Each row below holds a small network's activations on one input, seen along a few directions.
Each table varies a few parts of the input and shows all the possible inputs, shuffled.
A made-up example of a description, with smaller parts first: one of 8 places around a ring, together with either a single point or one of 9 places around a ring or (one of 3 separate values, together with one of 6 places along a line).
Shared parts are said once, and a part with two or three values counts as separate values.

Other details of the inputs shift rows strongly along two fixed directions, in all tables alike. That doesn't count.

Table:
row 1: [-49.8  28.9  -7.4   3.6 -38.3 -44.1 -34.5 -30.4 -12.1  44.4 -34.1 -33.0
  -3.9]
row 2: [  7.8 -27.6  50.1 -10.2  18.2  31.7  57.8  22.4  23.9   6.2 -13.7  18.6
  15.6]
row 3: [-45.2  24.5   2.6 -12.1 -47.3 -70.7 -32.6 -24.7  -5.3  33.6 -30.9 -28.9
  -5.4]
row 4: [ 52.0 -26.7 -25.5 -13.9 -16.1  41.5  22.4  -8.1 -13.0 -35.8  44.1  22.8
 -14.3]
row 5: [-36.4  39.9  30.5  17.5   1.6 -58.6 -17.8   0.9   6.0  20.5 -59.9 -38.3
  15.7]
row 6: [ 39.9  27.2 -27.8  32.7  18.5  -6.0 -10.7  -6.9   4.6 -56.6  15.6  10.4
 -14.4]
row 7: [  2.2 -29.3  44.7  -8.1  27.2  27.1  57.6  26.2  19.3   6.4 -14.2  31.5
  19.8]
row 8: [ 55.2 -26.7 -20.2 -11.2  -9.7  37.5  24.0  -7.4 -12.4 -28.7  57.0   9.6
 -13.2]
row 9: [  9.6 -19.2  34.6 -18.3 -17.3  22.3  57.9   2.5  52.7  -8.8   2.5  16.6
  -7.2]
row 10: [ 42.7 -21.9 -32.4  -0.8  -9.9  65.8  21.6 -13.7 -17.2 -21.5  36.8  18.0
 -12.5]
row 11: [-39.7  21.5  16.3 -15.1 -27.3 -72.6 -33.6  -7.9  -2.1  20.5 -27.8 -35.0
   6.3]
row 12: [ 13.3  -3.7 -21.2  19.2  38.8  27.1 -10.1  17.0  -9.4 -10.7  21.4  21.0
   3.0]
row 13: [ 43.7   1.4 -28.1  11.4  -1.4  -7.4 -27.6  -1.5 -26.2 -52.6  29.2 -12.4
  -3.8]
row 14: [-12.3  24.8 -32.9  15.4   9.9 -62.4 -47.9 -17.1 -38.3   5.6   9.3   4.6
  -4.3]
row 15: [-33.3 -36.7  51.5 -59.3 -36.5  19.4  46.7  17.8  53.8  25.4 -31.2   9.2
   9.0]
row 16: [-26.0 -19.5  63.4 -39.4 -28.2   3.9  70.6   2.5  70.8  30.2 -17.4  10.4
  -1.3]
row 17: [-19.4  -0.5 -13.7  11.2  21.5  13.9  -7.7   0.5 -24.1  27.8  -3.7  11.1
   3.6]
row 18: [ 59.7 -15.3   6.5  19.4  20.4  52.1  35.7  16.1   1.4 -50.7  12.0   3.9
   5.5]
row 19: [ -8.7  -5.1   0.6  -1.9  25.9 -16.9 -15.6  17.3   2.9  -4.4   1.7  13.2
   8.9]
row 20: [-13.3  -2.0  23.8  -2.6  17.9 -18.4  29.8   5.7  32.7   6.7  -2.0  33.5
   0.3]
row 21: [ 38.6 -21.6 -13.6  10.0  31.8  62.9  13.3  19.2   0.2 -21.2  39.1  20.6
  -2.1]
row 22: [  3.9 -44.5  35.2 -43.1 -10.9  16.4  40.4  12.6  15.6   5.8  18.2  21.0
   5.8]
row 23: [ -3.6  31.1 -20.7  21.2   2.5 -44.9 -59.2   1.0  -8.7 -23.9 -14.4 -33.0
   0.6]
row 24: [ 38.4  22.4 -20.6  39.1  41.5 -14.1 -12.1  -1.8   0.2 -43.5  29.3  15.7
 -11.4]
row 25: [ -9.0  28.8 -16.8  22.0  26.6 -50.8 -59.9   5.7 -13.4 -12.3  -6.6 -16.9
   3.2]
row 26: [ 24.9  41.5 -57.7  47.5  24.2   0.2 -63.7   0.0 -30.7 -42.6   5.6 -16.1
  -6.7]
row 27: [-51.3 -54.1  59.2 -65.6 -43.8  39.2  78.3  -6.4  39.6  83.6 -12.6  23.9
   3.7]
row 28: [ 51.7 -25.6  -7.8  -5.9  14.6  45.9  14.9  18.1   9.5 -44.2  40.3   1.7
  -1.2]
row 29: [ -5.4 -21.1  22.1 -21.0 -10.7  45.8  32.6  14.6  30.8  17.9   1.7  -3.0
   2.7]
row 30: [-10.4   8.1 -16.9   6.2  -9.3  25.2  -9.1  -7.1 -16.6  12.4 -17.2  -8.2
  -3.5]
row 31: [ 26.8  13.3 -39.6  19.3  12.4 -26.5 -36.9 -15.8 -39.8 -19.7  36.7   2.8
 -12.1]
row 32: [-39.7  40.6  23.9  14.5  -4.8 -54.5 -19.4  -0.1   4.5  13.4 -71.9 -25.2
  14.8]
row 33: [ -7.5   5.6 -12.7  10.5 -11.5  23.3  -9.3  -7.0 -15.3  13.5 -11.3 -19.3
  -3.5]
row 34: [ 55.3 -29.3 -14.3 -15.4  -4.9  37.9  16.6   7.2  -9.6 -54.2  38.0  17.5
  -3.5]
row 35: [ -3.0   5.3 -16.1   1.6 -17.3   6.2  -5.1 -21.6 -13.8  18.7  10.0 -15.7
  -6.9]
row 36: [ 23.6   6.4 -52.4  30.6  29.7   9.1 -26.1 -16.1 -47.1 -10.5  38.9  17.6
  -6.6]
row 37: [-56.4  -1.7  23.3 -14.3 -10.7  -0.8   5.4  -3.2   2.1  65.9 -34.7  -6.9
   5.4]
row 38: [-11.0  41.3 -29.1  35.4   4.0 -24.4 -59.5  -2.0 -13.9  -8.2 -17.1 -33.6
  -2.4]
row 39: [-53.9  34.0  -0.9   9.2 -16.0 -32.0 -35.0 -14.7 -13.5  50.9 -42.2 -41.1
   1.8]
row 40: [-54.0 -14.8  40.2 -39.4 -15.3 -49.1   7.3   6.4  11.9  40.9 -24.6  11.4
  14.5]
Each input here is: one of 5 places along a line, together with either one of 2 separate values or one of 6 places around a ring.
Question: The inputs of row 21 and row 26 match in every part but the place on the line of 5. If row 37 is changed in the same way as row 21 into row 26, which row does it become?
Answer: row 30
Question: The inputs of row 31 and row 4 match in every part but the place on the line of 5. If row 2 is changed in the same way as row 31 into row 4, which row does it become?
Answer: row 32
Question: Which other rows does row 11 become when the place on the ring of 6 takes its other values? List them by row number.
Answer: row 8, row 28, row 29, row 35, row 39
Question: Start at row 34 and move only the place on the line of 5, one step at a time. The first step leads to row 13. Which rows follow, in order?
Answer: row 11, row 22, row 40
Question: Which other rows agree with row 13 in the place on the line of 5? List them by row number.
Answer: row 1, row 3, row 9, row 18, row 23, row 33, row 38
Question: Which other rows does row 17 become when the place on the ring of 6 takes its other values? List them by row number.
Answer: row 12, row 14, row 19, row 36, row 40
